These are the activations of a small neural network, seen along a few directions. Each row is one input.
In each table, some parts of the input vary, and every possible input appears once, in random order.
Descriptions start from the smaller parts, as in this example, which fits no table here: one of 8 places around a ring, together with either a single point or one of 11 places along a line or (one of 3 separate values, together with one of 4 places along a line).
Shared parts are said once, and a part with two or three values counts as separate values.
In the rows, 128 means zero.

A family of inputs:
row 1: [173  81  97 162 176  76  98 134  55  88 131 179  84 172 119]
row 2: [ 98 133 116 150 105 143 123 152 149 121 113 152 143 126 160]
row 3: [130  99 118 132 113 145 104 159 149 137 118 166 144 149 112]
row 4: [145 143 150 102 121 126 149 132 134 116 160 103 118 119 116]
row 5: [139 154 167  98 123 135 149 121 110 130 145  96 116 132 117]
row 6: [131 109 148  97  95 143 131 138 139  94 149 119 108 103 123]
row 7: [ 95 136 117 144 145 116 113 127 148 160 131 107 153 124 118]
row 8: [ 97 141 142 112 119 127 112 142 169 114 132 129 125 152 128]
row 9: [162  81 120 111 103 157 138 135 121 119 135 152 130 116 104]
row 10: [ 89 119 115 135 140 135 104 123 158 137 112 113 151 124 127]
row 11: [166  97 120 104 123 157 149 123 126 120 129 145 133 129 103]
row 12: [150 149 129 136 122 136 175 123 125 129 131 121 133 101 145]
row 13: [171 127 140 111 127 147 155 116  93 152 131 126 138 146  99]
row 14: [131 113 118 124 132 143 117 144 155 141 114 161 144 162 110]
row 15: [133 134 138 117 142 139 141 104 100 153 121  77 139 105 115]
row 16: [146 135 153 146 145  36  66 104  93  51 142 146  66 142 140]
row 17: [138 123 121 122 141 130 142 114 123 140 137  85 141  90 112]
row 18: [ 91 141 134 143 144 124 115 113 129 175 118  97 145 141 123]
row 19: [176 115 123 116 128 140 156 129 116 139 148 134 140 133  97]
row 20: [102 158 143 122 123 107 122 145 158 137 150 125 129 151 118]
row 21: [135 116 120 129  95 154 158 132 126 106 120 135 124  88 152]
row 22: [100 147 118 145 123 141 137 135 157 126 108 148 142 136 158]
row 23: [122  90 115 115 114 147 124 120 126 119 126 104 133  74 120]
row 24: [140 132 123 123 115 152 170 118 133 108 112 129 127  99 152]
row 25: [155 161  92 193 154  77 100 111  70  78 109 171  66 119 183]
row 26: [ 96 127 143 120 100 127  99 157 164 109 136 134 126 140 129]
row 27: [106 164 123 154 130 123 146 138 147 149 127 144 144 134 148]
row 28: [134 125 147  89 116 143 142 126 144  95 143 113 111 116 123]
row 29: [145 160 149 133 125 146 174 111 102 143 117 115 130 114 146]
row 30: [136 131 120 134 137 125 126 148 144 162 133 155 147 162 100]
row 31: [101 168 142 154 130 132 147 123 129 165 115 136 135 149 152]
row 32: [133  91  81 129 188  49  53 107  70 115 123 114  96 112 183]
row 33: [132 137 137 133 133 131 127 130 125 176 119 144 141 178 105]
row 34: [ 87 105 113 141 121 136  90 138 151 133 118 119 152 112 129]
row 35: [ 97 163 160 122 123 116 123 130 139 152 137 116 121 167 122]
row 36: [127 105 118 109 135 147 136 108 132 119 118  96 135  86 119]
What do these inputs look like to the network? -> one of 4 separate values, together with either a single point or (one of 2 separate values, together with one of 4 places along a line)
The inputs of row 8 and row 22 match in every part but the choice among 4 separate values. If row 5 is changed in the same way as row 8 into row 22, which row does it become? -> row 29
Which other rows does row 21 become when the choice among 2 separate values takes its other values? List them by row number. -> row 2
Which other rows does row 23 become when the choice among 4 separate values takes its other values? List them by row number. -> row 6, row 9, row 21
Which other rows does row 13 become when the choice among 2 separate values takes its other values? List them by row number. -> row 33
Which other rows does row 2 become when the choice among 4 separate values takes its other values? List them by row number. -> row 3, row 26, row 34

A family of inputs:
row 37: [167 135 146 113 131  99 122 123 116  91 156 137 101 125 122]
row 38: [111 137 119 166 143 102 100 137 135 133 103 173 131 165 152]
row 39: [110 130 131 138 149  97 100 134 116 139 123 146 117 177 146]
row 40: [ 63 166 138  89  97 193 188 129 211 183 126  49 193  60 153]
row 41: [129 129 142 118 111 101 105 155 128  92 153 144  98 143 137]
row 42: [150 143 127 125 161  98 111 106 101 142 122 132 111 163 130]
row 43: [103 185 164 131 111 181 195 147 179 234 145 104 198 169  62]
row 44: [162  88 104 114 162 107 113 119 110 117 131 122 121 120 101]
row 45: [125  92  81 152 140 122  94 137 141 112 119 165 140 130 128]
row 46: [174  93  96 138 152 129 139 124  85 117 128 131 119 105 128]
row 47: [159 150 119 142 150 118 138 114  71 143 113 142 109 145 152]
row 48: [ 89 139 117 164 133 110  84 123 135 108 109 132 111 109 151]
row 49: [130 133 138 130 148  92 106  93 102 108 128  92 111 109 129]
row 50: [119  76 147  72  69 233 157 145 177 195 121 102 201 109  64]
row 51: [ 90 127 133 137 139  99  87 121 117 112 130 103 104 123 146]
row 52: [137 137 130 150 138 111 136  97  74 107 120 102 110  92 153]
row 53: [116 149 178  77  62 232 217 148 204 124 128 126 158 135  96]
row 54: [131 137 121 147 100 109 107 153 146  87 131 171 108 133 146]
row 55: [122  82  99 121 148 110  96 140 122 118 134 137 126 138 118]
row 56: [172 131 131 138 118 116 164 116  89  98 139 150  93 109 146]
What do these inputs look like to the network? -> one of 4 separate values, together with either a single point or one of 4 places along a line
The inputs of row 46 and row 56 match in every part but the choice among 4 separate values. If row 50 is changed in the same way as row 46 into row 56, which row does it become? -> row 53
A walk changes only the place on the line of 4. It starts at row 47 and steps to row 42. List the rest of the walk in order. -> row 39, row 38
